These are the activations of a small neural network, seen along a few directions. Each row is one input.
In each table, some parts of the input vary, and every possible input appears once, in random order.
Descriptions start from the smaller parts, as in this example, which fits no table here: one of 5 places around a ring, together with either a single point or one of 11 places along a line or (one of 3 separate values, together with one of 4 places along a line).
Shared parts are said once, and a part with two or three values counts as separate values.
In the rows, zero is written as 128.

Other details of the inputs vary at random and push rows far along two fixed directions, the same in every table; ignore that.

Table:
x1: [120 142 156  88 139 159 148 131  95 174 114 166 162 135 126  69 116]
x2: [116 140 159 196  90 159 181 111 179 113 161 119 106 141  59 216 126]
x3: [132 177 149 112 143 171 143 135  80 170 153 149 158 150 142  91 121]
x4: [149 135  79  96 186  91  70 136  76 156 120 153 131 137 155  94 144]
x5: [142 103 113 115 183  83  74 160  75 164 123 139 145 140 180  95  99]
x6: [108 151 164 133  56 163 187  92 179  95 126 105 119 110  69 148 165]
x7: [107 144 165 133  58 166 189  92 183  86 115 111 129 106  68 147 156]
x8: [133 117 172 195  96 141 179 111 164 135 157 122 121 148  64 191 120]
x9: [118 116 195 150  60 172 207 118 187 102 131  98 118 113  97 144 119]
x10: [125  89  50 135 156 102  84 147 171  83 103 104  84 100 161 165 124]
x11: [130 132 178 109 126 139 143 129  92 177 129 149 165 148 133  71 115]
x12: [133 130  88  86 187  91  69 140  69 165 110 158 151 137 156  86 130]
x13: [111 159 156 105 139 165 136 140  88 160 126 165 171 135 141  86 100]
x14: [134 119 169 119 136 161 162 151 115 182 123 136 162 138 154  77  84]
x15: [132 112  44 165 168  86  69 126 146 103 135 143  91 127  91 218 146]
x16: [122 160 167 126 139 159 147 146  84 171 150 142 154 149 158  96 100]
x17: [139  97 114 116 169  85  77 158  77 155 119 147 141 134 175  94  91]
x18: [138 129 170 167  67 154 188 106 178  91 153  76 106 124  99 163 146]
x19: [136 136 180 130 131 144 153 141  88 176 147 134 159 150 152  87 102]
x20: [112 147 171 122 138 158 141 151  92 159 132 153 163 140 153  90  83]
x21: [141 122 150 156  98 128 154 120 157 104 143  94 104 125 123 150 140]
x22: [135 110  48 122 144  77  75 112 143  85 110 112  94 106 126 160 174]
x23: [126 102  52 115 136  73  72 117 146  78  97 122  96  99 120 155 161]
x24: [138 128  48 130 151  92  72 130 145  77 125 112  84 107 140 172 161]
x25: [138 138 172 113 129 141 151 125  88 179 137 144 166 153 137  76 123]
x26: [124 128 176 142  57 148 189  95 183  96 128  90 122 120  82 151 157]
x27: [129 126 176 109 129 141 146 130  96 167 119 155 175 143 132  70 106]
x28: [142  66  52 121 150  81  84 125 174  92  89 106  96 104 141 144 146]
x29: [114 140 168 114 142 167 149 156  99 165 130 153 151 139 155  88  83]
x30: [134 154 158 133 157 146 138 116  77 212 144 187 167 170  81 120 115]
x31: [120 102  67 141 144  83  68 142 150  75 120 107  82 104 154 172 134]
x32: [158  89  59 134 148  69  75 114 145  85 119  99  91 121 135 155 167]
x33: [127 123 185 125 130 143 146 146  96 165 129 145 169 141 147  81  85]
x34: [108 136 129 129  90 165 161 122 179  84 120 116 108 100 101 159 140]
x35: [121 136 197 157  57 157 202 106 177 103 152  89 120 125  98 149 129]
x36: [115 171 156 103 140 161 139 141  84 171 137 153 166 143 142  92 112]
x37: [114 135 139 128  71 175 195  98 203  98 108 101 116 103  79 144 157]
x38: [144 135  96 121 188 111  78 158  72 154 143 140 129 146 182 106 110]
x39: [102 158 157 140  56 174 184 108 177  82 132 110 117 106  86 164 144]
x40: [145 130 175 147 151 136 143 120  86 212 147 177 169 178  91 117 106]
x41: [125 133 177 144  56 147 194  89 185  94 138  94 120 124  81 147 155]
x42: [128 121  46 130 148  92  73 128 144  77 122 112  91 105 142 173 159]
x43: [105 158 186 153  62 177 197 119 174 100 146  93 119 121 102 162 130]
x44: [129 127  93 116 187  92  68 158  83 143 135 145 127 139 185 110 102]
x45: [151 136  81  95 190 100  73 134  64 165 126 153 143 145 156  85 139]
x46: [121 112 176 136  59 162 199 100 195  94 117 103 118 112  81 141 145]
x47: [122 138  90  98 181 110  65 153  75 154 123 162 141 130 169 100 114]
x48: [132 166 169 126 142 159 147 149  86 170 153 142 147 152 156  95 103]
x49: [120  99  64 140 140  81  72 143 147  71 114 111  84 103 152 172 128]
x50: [124 123  50 125 147  86  71 126 149  72 124 115  90 105 140 171 153]
x51: [131 111  52 116 144  70  73 110 148  80 111 115  93 107 123 157 167]
x52: [149 144 173 114 133 142 151 127  89 179 140 144 159 155 135  75 126]
x53: [137  76  67 126 133  61  72 119 150  80  99 113  97 107 132 152 150]
x54: [135  76  77 144 140  65  69 136 151  82 115 100  88 106 150 162 135]
x55: [117 155 140 100 145 182 151 146 108 177 121 156 164 133 149  81  99]
Description of these inputs: one of 5 places around a ring, together with either a single point or one of 10 places along a line.
- The inputs of x6 and x47 match in every part but the place on the ring of 5. If x22 is changed in the same way as x6 into x47, which row does it become? => x42
- The inputs of x24 and x21 match in every part but the place on the ring of 5. If x13 is changed in the same way as x24 into x21, which row does it become? => x33
- Change only the place on the line of 10 in x16. List by row number the other rows that result. => x10, x20, x29, x31, x38, x43, x44, x48, x49
- Change only the place on the ring of 5 in x18. List by row number the other rows that result. => x3, x32, x38, x45
- List by row number the other rows that have the place on the ring of 5 in common with x25. => x11, x26, x27, x28, x32, x40, x41, x46, x52, x53

Table:
x56: [112 136 142 142 113 157 152 136 150 120 132 125 124 122 123 147 111]
x57: [120 149 109 161  98 135 139 108 172  79 146 104  91 117  89 201 160]
x58: [138 126  92 107 131 101 103 110 129 105 116 117 117 118 128 121 167]
x59: [142  89  32  94 205  57  28 139  93 134  92 160 125 122 156 111 137]
x60: [108 121  85 164  74 132 145  98 230  32 118  87  66  87  67 231 173]
x61: [137 118 141 116 128 117 123 140 114 127 127 111 131 126 168  94 119]
x62: [131 153 166 104 162 155 140 134  61 218 133 188 186 164 121  69 102]
x63: [118 161 130 109 103 152 146 117 138 106 127 115 124 115 126 120 153]
x64: [132 129 182  98 149 145 145 140  70 210 121 171 187 156 143  46  90]
x65: [127  96 127 127 131 116 120 142 137 121 113 123 126 118 149 118 108]
x66: [141 167 167 119 161 145 134 130  50 214 156 176 177 175 123  84 113]
x67: [127 104  27  92 207  73  27 154  95 124  94 159 119 113 172 117 126]
x68: [135  88 102 138 162  95  90 150 123 130 119 133 119 128 155 134 102]
x69: [137 123 153 122  95 125 153 109 142 116 127 103 128 124 122 112 148]
x70: [ 99 169 219 129  62 218 227 125 154 139 137 124 156 125 106 108 106]
x71: [122 136 119 169  97 134 141 122 175  74 149  91  88 116 112 198 141]
x72: [142 106 115 159 142  96 103 138 130 114 144 111 106 134 144 160 119]
x73: [125 137 113 111 130 127 114 140 124 107 125 110 120 114 166 112 131]
x74: [147 106 109 153 142  87 102 121 126 125 140 119 112 139 119 159 138]
x75: [120 146 231 148  66 192 228 105 150 163 143 131 160 147  72 118 115]
- Describe the family of inputs behind these rows. => one of 4 places along a line, together with one of 5 places around a ring
- The inputs of x62 and x56 match in every part but the place on the ring of 5. If x66 is changed in the same way as x62 into x56, which row does it become? => x71
- A walk changes only the place on the line of 4. It starts at x69 and steps to x64. List the rest of the walk in order. => x75, x74
- Change only the place on the ring of 5 in x61. List by row number the other rows that result. => x58, x63, x69, x73
- Change only the place on the ring of 5 in x70. List by row number the other rows that result. => x59, x64, x65, x67
